These are the activations of a small network on made-up records, seen along a few directions, one row for each record.
Each row is followed by the record's values for the fields NUMI, PEMIR, MUKU, POMIK, GEPID.
Not every record has every field; a missing one is written none.
Other fields move the rows too, some of them a lot.
Random noise pushes rows far along 14 fixed directions. That doesn't count. These rows show it; they differ only by the noise:
[ 627  509  257  -29 -210  560    3 -314  805   17  -93   59 -509   50
  196 -131 -100  -32 -262 -343  398 -465  375  191  231  158  342  147
  215  464 -449 -442 -296]
[ 479  152  458   47 -261   85  142 -312 -112  353 -134   43 -167  354
 -357  130   49  523  175  296 -329   65 -173  -25   69  -58   36  201
  408   82  -30 -279  264]
[-297 -389  230 -402  225 -485   -8  274 -280 -285  375  283  -27 -143
  -70   29  556  -56  293   18  335  129 -148  291 -436 -124 -153  -66
 -410 -278   52  234 -342]
[ 156  114   47  -77 -119 -320 -182 -377  148  154 -213 -296 -242  447
 -196 -189  -40 -231  -94  383   43 -107  119  579 -108 -123  -96  178
  -10 -163 -116  117 -213]
[ 359  383  232  -58  228  545 -188  277   94 -249 -209  326  -64 -477
 -324  -68  699  120 -310 -148 -585  215  194  -41  179  -63  125  567
  426  117 -324  -57  110]
[ 385   94  236   53 -566   70   23  537  -33  319  270  -83   13 -201
 -581  109  260 -193 -352  125  135 -123  581 -337 -345  -55  538 -323
  460  118 -449  -59    2]
[ 183  249   -3    7  -95    9  186 -109  116  152  122  133  107 -238
 -269 -316 -305  211 -267  227 -787   13  -59  148  111  165  312   75
   13   44  254 -138  -20]
[ 174  654  320  192  -75  119 -622  -92  246    4 -416 -398  211  -53
   61  361  251 -192  238 -237  406  162   86 -304 -271  -24 -131  -81
  -21  -33 -135   86 -821]
[-130  101  -40   60  -63 -194  389  196  139  146  194   42   14   20
 -252 -176 -261  -94 -168  288  -84   80  -44  300  -42  224  194  -87
 -194   16    8   71  -12]
[-335 -185  562   71  -10 -341  -33 -317  159   42  354   56 -371  477
   -2 -345 -383  217  111  666    0  -35 -359  661 -355  386   92  717
  -25  112 -181  139  296]
[-421 -181    9  274   35  247   27   76  111  224   78   -6  241 -274
   80  299 -718  491  217  -18 -288  218  394 -181 -247  121  332  458
  -87  458  170   21   86]
[ 251  209  292  -25   23  284  336  -96  552  246 -495  200  327  375
 -329  437  248 -225  261 -214  -53  230   -8  229 -369 -308 -182  294
   -8  190   -8   12 -439]
[  92 -306   81   45 -279  -61 -132 -217 -196   26 -119  233  508 -126
 -186   96  178 -188   36  315 -403 -273 -605 -140 -427   70 -446  223
  -97  -42  272  595   64]
[ -19   59 -334   17   -9   67 -460  -89 -470  189 -389  -98  -45 -313
  -89 -112 -224  248   78  390 -739  175 -248 -135  342 -145 -165  218
  368  178  305  429  538]
[-131  300   38  112   29  -27  160 -274  349  -23  198    5  111 -219
  -31 -259 -472  210 -252   57 -499   15  342  193   43  279  374  204
 -332   13  178 -275 -317]
[ 203   67  -40  224  -27   58   41  -20 -418   13 -120 -257 -429   73
  235  335  -42  634  258   37  700  -57 -143 -248  532  278 -250 -222
 -108  -22 -162 -139  196]

[ -39  163 -331  357  -80  188 -212 -183   25  302 -686 -353  203  193
 -131  156 -347 -180  -45  312 -341  116  -66   -2  120  -48 -311  358
  190  162   40  440  296] => NUMI=pavin PEMIR=fuzed MUKU=gedo POMIK=none GEPID=none
[-352 -102   72 -163 -195   37  325 -374  279 -117    4  221   -6  158
  121  201  153 -393  109 -370  447 -168  727 -256  -37 -321  -56 -163
 -221  159  -79 -185  -22] => NUMI=dozu PEMIR=kis MUKU=molam POMIK=none GEPID=none
[ -31   16  312  -68 -430 -179 -150   89  -15  284  151 -135 -285  282
  -81   56  -41 -227  226  177  579  -68    5 -132 -255  -92  122 -317
  350  230 -289  105  154] => NUMI=dozu PEMIR=kis MUKU=nesef POMIK=seb GEPID=bugem
[-119   73   89 -146  235  -21 -489 -605  417  267 -629 -256 -579  864
  179 -239 -389 -195  344  376  -34  167 -152  913  -48 -388 -212  858
  465  335 -132  281  260] => NUMI=dozu PEMIR=daza MUKU=gedo POMIK=none GEPID=none
[ 207    3 -284 -182 -132  -41  150 -849  224  286 -512 -280  -93  526
  -71  158 -196  -15   51 -155 -171 -118  912  204  236 -666  -64   13
  -25  -80  189 -413 -214] => NUMI=pavin PEMIR=daza MUKU=nesef POMIK=seb GEPID=bugem
[ 122 -162  -51   23 -276   70 -581 -653 -128   36  103 -324   88 -287
  555  166 -513  483  178 -370    4 -419  555 -612  -52 -125  239 -190
  -59   74  374 -412 -382] => NUMI=dozu PEMIR=zer MUKU=gedo POMIK=none GEPID=none
[ 256 -494   83  -81 -165  146  -72  163   36   81  254  228  -29  -86
 -144 -123   18  -41 -354  127 -187 -339  239  172 -435  -15  321  370
  300  166 -184   82  169] => NUMI=dozu PEMIR=kis MUKU=molam POMIK=none GEPID=none
[  50  142  -10  -38   22   30 -483  333  108  -23 -106 -320 -382   72
   93  -69  127 -329  -10  -33  555    3    0  185  -14  -58   14  -27
  301  125 -449  191  -10] => NUMI=pavin PEMIR=fuzed MUKU=gedo POMIK=none GEPID=none
[-191   -5 -236  -52   15  156 -620 -223 -388  -70   -2  -43   21 -678
  656   84 -456  547  501 -269 -143  -39 -294 -686  324   19  -74 -252
  -11  308  572   99   49] => NUMI=pavin PEMIR=zer MUKU=nesef POMIK=seb GEPID=bugem
[-142  655 -292  209   -3  164   58 -124  419  136 -698 -255  248  195
 -164   58  -70 -660  -77  -19 -120  253   33   29  256 -128 -301  -59
  -15   91  -21  265  -99] => NUMI=pavin PEMIR=fuzed MUKU=gedo POMIK=none GEPID=none
[-173 -331 -132 -187  202  175   -6 -337  322  142 -229  213   78   57
  108   16 -438   86  176  -84 -517   55  268  415 -223 -346   72  619
  -33  358  344   64  -28] => NUMI=pavin PEMIR=fuzed MUKU=molam POMIK=none GEPID=none
[  99 -154  268 -127 -574 -209 -307 -843 -434  188  -36    8   37  178
   39   70   59  128  272  216 -201 -309   94 -612  -83 -335 -150 -182
  293  -43  292  -70  293] => NUMI=dozu PEMIR=daza MUKU=gedo POMIK=none GEPID=none
[ 139 -567 -421 -166  418   34 -160  350 -385 -187  -41 -105 -269 -136
  197  155  197  343   54 -179  295  -51   70  286  155 -146 -184  137
  -84 -171  -83   80   44] => NUMI=pavin PEMIR=daza MUKU=baze POMIK=none GEPID=none
[ 153   59  171  -33  -37  136  -61 -406  280 -101   53   41  -19    3
  280   27 -158  176   85 -286   99 -257   14    1   -7  116    0   42
 -191   59   73 -281 -347] => NUMI=dozu PEMIR=fuzed MUKU=molam POMIK=none GEPID=none
[-277 -399 -288   85   28  248   93  110 -269 -269  108  413  116 -555
  198    2  -24   86 -139   40 -141 -255 -152 -281  166  291 -228  269
 -197  233   73  435  546] => NUMI=pavin PEMIR=kis MUKU=nesef POMIK=lemo GEPID=bugem
[-307  303  231   68  141  -70  241  384   67 -130  120   49  -82   70
   16  100  216 -122  257  -79  546  317 -400  -49   93  235 -140 -264
 -159   15 -226   56  -14] => NUMI=pavin PEMIR=kis MUKU=gedo POMIK=none GEPID=none
[-221  155   26  230 -160  280   32  187   88   49   88   76  252 -395
 -161   50 -181   22 -153   11 -365   90  282 -387  -23  159  232  139
  120  280  -65   90  223] => NUMI=pavin PEMIR=kis MUKU=nesef POMIK=seb GEPID=bugem
[ 424   22 -260  184  -84   40 -197 -199  418  107  -66 -473   70  139
  165 -103 -535  -45 -362 -107   43 -401  146  374  -92  198  156   33
 -182 -106  -15 -196 -553] => NUMI=pavin PEMIR=fuzed MUKU=molam POMIK=none GEPID=none
[-397 -139  581  130 -260 -275  247 -175  213 -195  407   87   16  309
 -172   65  263 -267 -101  185  530 -182  411   54 -496  251    8  247
 -311 -133 -481  -10  -57] => NUMI=pavin PEMIR=fuzed MUKU=nesef POMIK=seb GEPID=bugem
[ 136 -142  142  -39 -189  -66  135 -224  137  262  304   13  -67  120
    8 -165 -527  294   39  140 -259 -188  -86  161 -132   95  324   34
   63  166  173 -239   24] => NUMI=pavin PEMIR=zer MUKU=gedo POMIK=none GEPID=none
[ 354 -435    5 -104 -211  -70 -192  278 -269  237  387  -60  210 -298
 -186   27 -140  344  -79   13 -403 -152  129 -158 -414 -129  446 -125
  260  -45  187 -144 -113] => NUMI=pavin PEMIR=daza MUKU=nesef POMIK=seb GEPID=bugem
[ 172   50  -18   14 -577   36   28 -233  271  303  293   13  -51 -132
   73 -293 -696 -107 -150  158 -111 -526 -166 -109  -27  266  323 -326
  113  398  140    6   93] => NUMI=dozu PEMIR=fuzed MUKU=baze POMIK=none GEPID=none
[-199 -398 -419 -508  153 -132 -207  507  -60  400  -22  -58  144 -269
   69  335 -318  -86  590 -452  112  359  420   55 -443 -798  293 -472
   33  320  459  151 -512] => NUMI=pavin PEMIR=zer MUKU=nesef POMIK=lemo GEPID=bugem
[ 146  -17  222 -268  182   64 -618   96 -470  -77  185   48 -360 -416
  369   -1  103  671  525 -178   27  120 -415 -341  158  -90  118 -151
  355  142  201 -134   52] => NUMI=pavin PEMIR=daza MUKU=baze POMIK=none GEPID=none
[ 113  172  -57  227 -400   78  297  211   94  297  342 -258 -147    7
  319  217 -572  180  101 -288  857 -208  142 -581  197  287  434 -920
    1  247  -68 -456  -77] => NUMI=pavin PEMIR=daza MUKU=molam POMIK=none GEPID=none
[  34 -282  127   57  -67   87  405 -202 -159 -119   66  313  117  156
 -172   36  278  126 -117  102 -295 -143 -140 -121  106   65 -240  251
   15 -106  -51  -81  517] => NUMI=pavin PEMIR=zer MUKU=molam POMIK=none GEPID=none
[ 221  460  105 -524  113   50  511  457   23 -144  405  562 -556 -213
   10 -451  394    7   64 -334  113  177 -601  -26  716  -20  247 -855
  288  161  -18 -474  296] => NUMI=pavin PEMIR=kis MUKU=molam POMIK=none GEPID=none
[ 160  -31  133  308  155  112  324 -180   12  -86  116 -110  213   -8
  247  434 -234  777  178 -315  221  -12   92 -174   53  353    5   56
 -568 -192  141 -521 -482] => NUMI=pavin PEMIR=zer MUKU=nesef POMIK=lemo GEPID=bugem
[ 601  -45 -707 -128  207   21  276  510   -5  402 -468  -72   10  145
 -299 -125 -186 -206 -178  202 -302   91 -704  771  209 -130 -198 -181
   92  -43  250  397  -77] => NUMI=dozu PEMIR=kis MUKU=gedo POMIK=none GEPID=none
[ 504  143  563   96 -285  -18 -158 -263  -71   -7  309 -164   92   73
 -342  -70  283  402 -265   36 -501 -128  271 -269 -147   38  339  102
  328 -339 -186 -645  -97] => NUMI=pavin PEMIR=zer MUKU=molam POMIK=none GEPID=none
[ -87 -333 -658   90 -167 -174   58 -551  -58 -222 -143 -372  -55  101
  178  -68 -163 -292 -438   29  249 -631  652  108  360   11 -374  -53
 -512 -316  -85   79   53] => NUMI=pavin PEMIR=zer MUKU=baze POMIK=none GEPID=none
[-230 -117  453   -1  551  -46  323   40   47 -205   49  210 -155  357
   -5  217  261  538  354  -55  148  479  -78  470  -95   56 -120  611
 -270 -162 -117 -248 -106] => NUMI=pavin PEMIR=kis MUKU=nesef POMIK=seb GEPID=bugem
[ 278  239 -102  -67   60  133  123  690  398  492 -104 -124  -89  121
 -201   57 -263 -240   31  -99  229  325   77  334 -244 -204  510 -292
  333  309  -63  -15 -375] => NUMI=pavin PEMIR=zer MUKU=molam POMIK=none GEPID=none
[ 285 -418 -270   60 -258  138   56  689 -221  581 -124  -50  -30   99
 -260  231 -269 -115   20  254  176   -7 -223   12 -275 -149  153 -167
  526  375  -75  415  438] => NUMI=dozu PEMIR=fuzed MUKU=molam POMIK=none GEPID=none
[ 174  193 -187  150  198  516 -215  453  211   -4 -242  -30  161 -416
  -51  132   35  -18 -268 -288 -210  166  370 -104  -21  -16  254  243
  222  211 -150   40 -193] => NUMI=dozu PEMIR=kis MUKU=molam POMIK=none GEPID=none
[ -28  459 -254 -288  163  203 -266  503   56 -297  -13  131 -256 -606
  304 -145  404 -425  -23 -517  477   99   75 -342  390 -136  123 -667
  105  179  -92   39 -216] => NUMI=dozu PEMIR=zer MUKU=molam POMIK=none GEPID=none
[-543  228   77   74   -6   -3  254 -435  -62  259  -89  182   80   70
  -51  -85 -585  362  316  250 -784  446  -16 -184  293  -73   93  207
  111  311  427 -104  569] => NUMI=pavin PEMIR=fuzed MUKU=gedo POMIK=none GEPID=none
[ -79 -164   99 -111 -407 -169  160  207 -248  636   32 -101 -259  462
 -342  161 -130 -112  206  270  237  231  524 -243 -184 -535  424 -403
  695  268 -121 -102  522] => NUMI=dozu PEMIR=daza MUKU=molam POMIK=none GEPID=none
[ 750 -337   69 -202 -434  -49 -395  272 -320  192  566   10  -29 -469
  -99 -264  -44  291 -255  110 -289 -529 -265 -181 -305   88  486 -351
  438  -21  101  -83  -83] => NUMI=pavin PEMIR=daza MUKU=nesef POMIK=seb GEPID=bugem
[-369   78 -281  322 -147 -152  245   -6   90 -122  238  -42  602 -423
 -181 -177 -325 -262 -529  171 -505 -118  257 -178  -86  419  121  -81
 -543 -218  201  140 -162] => NUMI=pavin PEMIR=fuzed MUKU=molam POMIK=none GEPID=none
[-494  -29 -396   26  447 -260  722  404 -470 -112 -108  199  -98   58
 -266   18  237   86  -45  271  -24  580   71  231  517   -9 -240  -66
 -363 -296   58  141  466] => NUMI=pavin PEMIR=kis MUKU=nesef POMIK=lemo GEPID=bugem

Which values does each new row have?
[-215  146 -481 -101  313   41 -378  124  142 -181  -86 -222 -319 -296
  360 -308 -313 -131 -102 -126  100   14  129  322  353   32   35   29
  -95  123  -27  185  -94] => NUMI=pavin PEMIR=zer MUKU=nesef POMIK=seb GEPID=bugem
[-319 -482 -338 -216  170   13   31 -134  257 -212  206  185  223 -362
  376   40 -312 -106   31 -409   69 -297  416  161 -276  -78   34   93
 -586  121  280   90 -452] => NUMI=pavin PEMIR=zer MUKU=baze POMIK=none GEPID=none
[-191 -147   27   68   25  114  128  359  129  126  518  -24 -410 -190
  226 -126 -676  456   -2  -44  225  -14  226   72   76  300  642   30
  100  438 -159 -310  269] => NUMI=pavin PEMIR=fuzed MUKU=gedo POMIK=none GEPID=none
[ -52  162   67  202 -425  -67  -87 -585 -290    0 -101 -180   28   22
   31  114  -24  133  -23  125   16 -197  377 -601  271   23 -151 -171
  -29 -116   36 -125  210] => NUMI=dozu PEMIR=kis MUKU=nesef POMIK=seb GEPID=bugem
[ -83  134 -357    2   87   47  215   27   88   71 -163 -108  -16    1
   56   16 -185 -114  -71 -186   23  104  333  -53  305 -164   97 -271
  -76   32  119 -170  -27] => NUMI=dozu PEMIR=zer MUKU=molam POMIK=none GEPID=none
[ 722   -5  123    8 -105  446 -131  -31  406  216 -278   72  225  147
  -68  110   90 -155 -158 -218 -183 -244 -105   92 -372 -149  118  231
  382  141  -20  -75 -328] => NUMI=dozu PEMIR=daza MUKU=molam POMIK=none GEPID=none
[ -94 -443 -141  -59  464   95 -349  113  365 -129 -143 -138 -317  339
  280 -166 -129 -229 -131   17  264  -85  153  862 -332 -101   30  828
   91  105 -317  237  -29] => NUMI=dozu PEMIR=daza MUKU=gedo POMIK=none GEPID=none
[ 230 -123 -254 -340  169   30 -126  -41 -143 -183 -152 -121  -92 -197
  298  428  365  174  347 -718  581  -71  467 -204  178 -462 -191 -490
 -305 -161  115 -306 -628] => NUMI=pavin PEMIR=zer MUKU=nesef POMIK=seb GEPID=bugem
[-264  293  350 -139  224 -266  309 -405   94  -58  197    9  -79  270
  195   96  -60  415  464 -302  156  358  208  -68  146 -116  156 -310
 -340 -201  275 -720 -426] => NUMI=pavin PEMIR=daza MUKU=molam POMIK=none GEPID=none
[ 461   21 -225   71 -126   97  394 -232  243   14  -53   97  111  131
  162  -51 -101 -149 -319 -153  183 -440 -119   25  133  185  -19 -319
 -247 -126  150 -221 -273] => NUMI=dozu PEMIR=daza MUKU=molam POMIK=none GEPID=none
[-239 -119   35  209 -240 -317 -160 -169 -319 -143  247 -108  399 -144
  244   90  -47  -80   94   94  260 -226 -371 -552 -214  320 -229 -420
 -377 -288  245  194 -144] => NUMI=pavin PEMIR=daza MUKU=molam POMIK=none GEPID=none
[  44 -229  -65   42 -474 -293 -156 -480 -308  269   61 -149  328  104
  -67  -85 -324  -14   24  334 -488 -281 -221 -335 -161  -95  -72 -221
  123 -117  416   98  225] => NUMI=pavin PEMIR=daza MUKU=gedo POMIK=none GEPID=none
[  -9  -30 -273   74  150  213  249  485  -57  -80  109  -71   38 -316
  148  346   -2  219   43 -495  452   94  363 -318  227   45  124 -405
 -224   21  -85 -249 -189] => NUMI=pavin PEMIR=zer MUKU=molam POMIK=none GEPID=none
[ 761  236  160  305 -313  168  367  -49  135  604 -140 -232  103  447
 -327  174 -418  446  -42  201 -248   -6 -288   25   11  158  248 -120
  330   22   56 -405  -56] => NUMI=dozu PEMIR=daza MUKU=nesef POMIK=seb GEPID=bugem
[ -98  397  218    5  114   45 -419   77  106  -42 -189 -105  -95  -89
   83   62  117  -64  262  -50  182  270 -156  -32  -48   -3  -64   67
   84  131  -90  163 -244] => NUMI=pavin PEMIR=fuzed MUKU=nesef POMIK=lemo GEPID=bugem
[-103  264 -198 -331  192  -57 -438  -46 -106  120 -467   -2   30 -139
  215   90   27 -185  594 -203  -30  353 -484  -67  103 -448 -312 -346
   75  173  480  330 -268] => NUMI=pavin PEMIR=fuzed MUKU=gedo POMIK=none GEPID=none
[ 140   46  -84  181  -15  413 -499 -194  230  143 -373 -204  118  -80
  365  239 -411   99  195 -223   46 -120  -79 -140 -111    6  -80  311
  142  377   73  171 -166] => NUMI=pavin PEMIR=kis MUKU=gedo POMIK=none GEPID=none
[-149  226  489   60 -279 -361 -186 -359  -64  -17   87 -159  -11  381
  -66  -14  332 -318   25  202  393  -13  288 -247 -304  -69   34 -170
   56 -294 -184  -93 -173] => NUMI=dozu PEMIR=daza MUKU=gedo POMIK=none GEPID=none
[-441  218 -202  120 -207 -634 -149  -25 -236  407   91 -597  152  117
 -242 -112 -630  -67   84  435 -235  352  270  -43  -87  -92  258 -492
  -97 -204  304   49 -149] => NUMI=pavin PEMIR=kis MUKU=molam POMIK=none GEPID=none
[ 152  104  406 -168  239   89 -215  -94  258 -243  151  137   49  -98
 -186 -256  359   99 -158 -103 -634   97   81  297 -215  -80  205  556
  156 -134 -102 -272 -231] => NUMI=pavin PEMIR=zer MUKU=gedo POMIK=none GEPID=none
